Each row below holds a small network's activations on one record, seen along a few directions.
Records have a field called Fama. Each example row is followed by its value.
The word missing means that the record has no Fama.
Other fields move the rows too, some of them a lot.
(in the rows, 500 means zero)
Strong random noise was added to every row along 21 fixed directions; ignore it. To show where, here is one row again and again, with new noise each time:
[372 541 396 312 376 589 631 427 464 396 692 423 501 561 433 548 611 390
 555 518 402 485 568 678 588 514 316 386 499 462 310 560 417 579 418 593
 239 322 518 527 626 557]
[451 451 379 585 380 455 456 516 243 598 448 421 784 586 247 617 235 411
 442 596 382 432 453 308 492 634 563 569 242 371 610 471 551 582 457 458
 319 672 395 550 584 496]
[573 437 278 517 615 395 358 671 603 458 529 471 683 429 596 440 452 533
 479 421 547 305 530 440 286 479 290 713 464 569 658 306 347 426 416 445
 488 517 605 548 467 661]
[501 502 567 753 553 566 527 476 802 690 583 434 308 420 525 664 635 376
 455 292 523 524 656 316 496 654 457 342 495 497 488 740 514 292 490 460
 478 565 613 494 386 627]
[542 692 467 484 527 414 548 623 426 499 338 582 657 616 613 400 470 667
 397 565 485 449 344 643 495 502 711 680 457 664 585 468 311 636 515 505
 728 646 528 597 596 530]
[730 517 462 550 550 467 331 424 379 576 487 455 512 380 406 449 424 576
 491 503 444 550 627 623 564 411 487 400 605 246 451 365 617 406 477 452
 372 338 356 503 279 671]
[304 511 545 490 533 589 292 585 592 522 588 561 439 475 475 402 605 521
 592 604 569 313 474 327 421 461 301 648 379 475 558 482 360 546 489 310
 516 568 430 437 460 447]
[482 533 552 570 423 401 619 523 626 654 448 559 412 487 510 473 455 410
 475 540 628 564 470 513 469 688 642 565 532 534 606 554 399 471 499 382
 580 732 715 426 515 558]
[727 510 391 577 352 497 503 436 655 561 561 366 542 416 458 336 418 409
 640 443 541 473 525 659 553 736 481 528 688 462 551 477 523 337 604 373
 602 408 497 223 605 572]
[527 589 498 543 668 376 362 427 439 376 283 525 518 540 570 476 546 679
 536 433 533 415 417 335 466 232 683 556 549 397 421 478 653 465 460 606
 582 435 498 539 519 469]
[390 474 633 411 414 400 436 523 478 616 590 445 221 382 505 539 581 474
 522 461 450 368 403 399 618 550 374 536 452 423 366 456 388 512 455 220
 404 684 436 448 647 657]
[601 511 456 652 642 489 584 284 395 581 536 373 450 405 538 569 502 273
 503 424 522 347 581 493 473 409 472 441 416 361 447 467 554 344 302 671
 453 414 391 396 458 450]
[556 811 521 745 596 648 414 600 717 458 636 634 571 517 441 369 363 613
 627 595 501 550 617 531 432 500 720 360 617 659 688 746 419 578 404 679
 501 415 486 550 319 495]
[485 485 481 308 406 466 494 328 307 447 497 493 500 474 486 416 582 360
 681 625 452 381 406 667 465 582 503 400 509 701 430 651 469 448 378 621
 556 472 461 351 598 369]
[473 523 314 362 555 525 556 537 462 384 329 619 673 270 264 468 276 389
 360 706 307 505 623 644 413 715 422 373 500 543 621 563 708 453 520 672
 665 694 573 337 648 198]
[382 615 409 479 397 495 576 417 540 516 389 601 565 679 457 416 446 380
 586 689 735 480 444 563 505 524 644 614 543 387 520 530 450 563 487 526
 418 459 691 454 583 425]
[486 468 489 449 578 484 652 476 430 501 475 524 353 519 544 547 654 528
 415 360 619 506 537 400 474 277 418 572 487 332 357 362 466 618 325 566
 398 508 581 543 404 595]
[501 549 437 631 441 691 614 302 519 620 470 483 482 589 308 465 673 414
 547 496 659 475 604 345 421 534 497 502 468 366 458 687 534 475 329 606
 585 550 594 380 282 475]
[750 641 655 378 427 580 391 235 500 472 488 381 294 299 669 457 616 497
 525 569 736 341 316 431 508 493 493 431 594 686 470 551 608 432 320 568
 493 370 380 470 562 409]
[527 346 454 538 668 449 610 499 494 498 479 427 527 511 596 573 462 415
 457 475 509 437 549 487 296 481 532 575 469 630 610 398 520 438 478 534
 662 492 609 505 391 394]
[670 552 312 556 618 688 575 509 564 534 506 478 566 686 485 436 636 523
 629 449 633 245 522 480 478 453 449 573 575 641 550 567 379 506 389 570
 706 358 427 505 470 570]
[574 404 478 281 601 457 526 497 531 480 430 703 344 520 458 502 751 502
 650 472 641 590 568 573 573 415 412 264 706 551 458 631 507 412 433 561
 427 403 571 524 492 673]
[599 630 583 735 595 435 561 479 444 596 606 458 604 559 522 492 434 442
 598 461 550 489 454 458 492 509 725 489 352 555 750 534 391 500 412 563
 509 543 350 446 545 556]

[785 563 355 419 292 537 478 394 522 561 350 382 528 435 306 428 643 662
 446 375 588 460 460 382 588 671 406 536 621 386 432 543 629 423 458 400
 607 623 560 411 576 763] | d1
[678 358 545 396 379 511 584 297 243 529 335 492 613 583 436 449 706 618
 397 514 639 802 490 556 456 408 550 524 474 389 476 429 611 502 487 555
 594 501 526 543 204 535] | d7
[718 607 350 409 604 491 552 490 508 407 446 417 645 414 647 495 513 556
 346 409 572 451 498 653 439 488 428 536 510 589 613 324 534 472 451 654
 546 397 572 542 577 548] | d4
[631 615 580 518 422 634 313 402 547 514 525 289 522 440 371 649 510 672
 364 476 511 564 502 274 610 553 479 374 454 331 550 490 787 481 584 398
 305 394 400 641 498 618] | d4
[569 562 601 665 504 801 631 520 634 563 551 448 373 621 515 469 462 652
 424 540 678 490 512 317 353 466 655 667 572 648 586 487 490 741 432 475
 759 517 575 591 155 363] | d7
[608 612 295 443 300 516 459 438 650 434 345 437 570 630 344 502 578 601
 623 452 490 328 403 365 604 685 545 459 718 628 353 835 567 387 457 523
 587 521 642 558 751 686] | d2
[420 590 487 562 687 296 639 492 487 468 472 552 617 626 345 541 332 445
 601 566 531 628 549 588 640 442 760 442 477 205 745 370 618 458 627 478
 447 514 532 420 780 565] | d6
[490 567 537 329 587 545 256 561 483 428 335 574 409 572 463 396 539 715
 705 542 468 368 416 524 534 518 672 430 693 645 506 548 678 602 706 384
 705 337 466 359 557 376] | d3
[365 553 429 611 651 637 383 500 690 598 424 573 399 760 557 603 598 501
 593 582 552 317 614 482 440 442 624 440 630 629 388 766 442 421 509 516
 549 294 687 741 220 530] | missing
[467 511 521 577 629 424 214 564 452 472 422 654 568 358 616 405 382 512
 477 451 518 638 612 598 375 377 532 456 474 315 542 303 624 533 623 577
 278 287 521 366 248 361] | d6
[593 616 451 549 523 532 412 613 611 513 496 555 324 273 494 464 373 555
 437 380 462 375 538 431 590 515 384 471 632 442 409 476 532 541 387 517
 447 594 474 448 557 566] | d2
[435 318 528 595 480 439 755 291 234 731 462 314 418 664 454 730 471 249
 489 331 494 576 579 492 433 627 748 422 368 372 448 453 660 538 505 544
 417 473 680 354 328 430] | d5
[486 575 561 352 567 498 475 500 437 533 497 486 368 502 582 474 597 564
 473 622 445 366 431 712 654 422 448 542 533 489 399 391 389 504 547 330
 610 466 361 568 580 561] | d3
[334 539 468 516 707 590 571 565 716 474 561 607 305 527 404 643 397 404
 530 640 562 402 658 416 515 432 482 371 616 451 532 572 547 494 436 522
 377 465 623 650 519 477] | d5
[400 123 355 449 601 395 292 584 412 617 472 370 481 349 510 603 463 369
 395 476 266 262 610 500 385 537 127 645 381 372 380 238 510 281 628 187
 550 555 473 469 356 512] | d1
[504 246 470 618 695 410 318 712 563 479 301 732 588 421 731 542 551 471
 472 333 217 565 539 578 497 486 436 333 512 804 411 759 479 209 702 646
 766 535 365 569 462 341] | missing

Which value of Fama does each new row have?
[514 524 604 392 578 399 367 498 369 455 680 335 615 478 489 584 455 583
 495 733 321 398 434 562 454 478 488 471 339 648 669 405 415 458 478 336
 434 473 311 735 537 618] | d6
[672 436 530 418 454 469 504 323 325 437 509 385 502 285 509 366 282 361
 515 697 510 420 405 668 589 438 411 598 540 333 492 205 639 423 530 447
 564 402 191 288 677 255] | missing
[451 610 365 469 509 561 467 381 662 400 334 526 572 547 653 447 552 421
 392 680 655 384 471 613 561 348 368 658 553 306 309 441 501 372 605 529
 468 257 528 592 612 337] | d1
[418 557 449 864 582 664 397 670 584 636 377 547 504 665 566 517 318 544
 435 281 426 485 605 406 535 440 698 573 496 282 364 472 602 693 734 506
 463 307 466 422 296 320] | d3
[646 291 703 461 434 522 575 597 402 661 591 690 220 271 182 434 491 564
 502 621 410 741 627 425 526 554 384 322 615 523 523 602 452 537 325 338
 588 870 348 479 181 641] | d2
[389 512 403 457 545 485 643 502 327 578 526 516 562 561 556 627 484 290
 413 426 566 438 515 560 518 502 437 490 282 439 546 404 401 610 370 668
 258 514 552 503 593 510] | missing
[564 452 460 538 528 516 600 640 663 647 477 571 359 555 745 667 470 322
 388 381 650 450 469 541 698 527 398 476 536 533 414 464 362 500 591 440
 253 358 463 650 677 580] | d1
[696 421 591 526 531 343 569 428 403 477 482 457 318 243 606 498 368 456
 455 312 600 554 447 380 485 388 532 503 560 390 484 263 665 508 350 579
 416 561 461 340 549 470] | d6
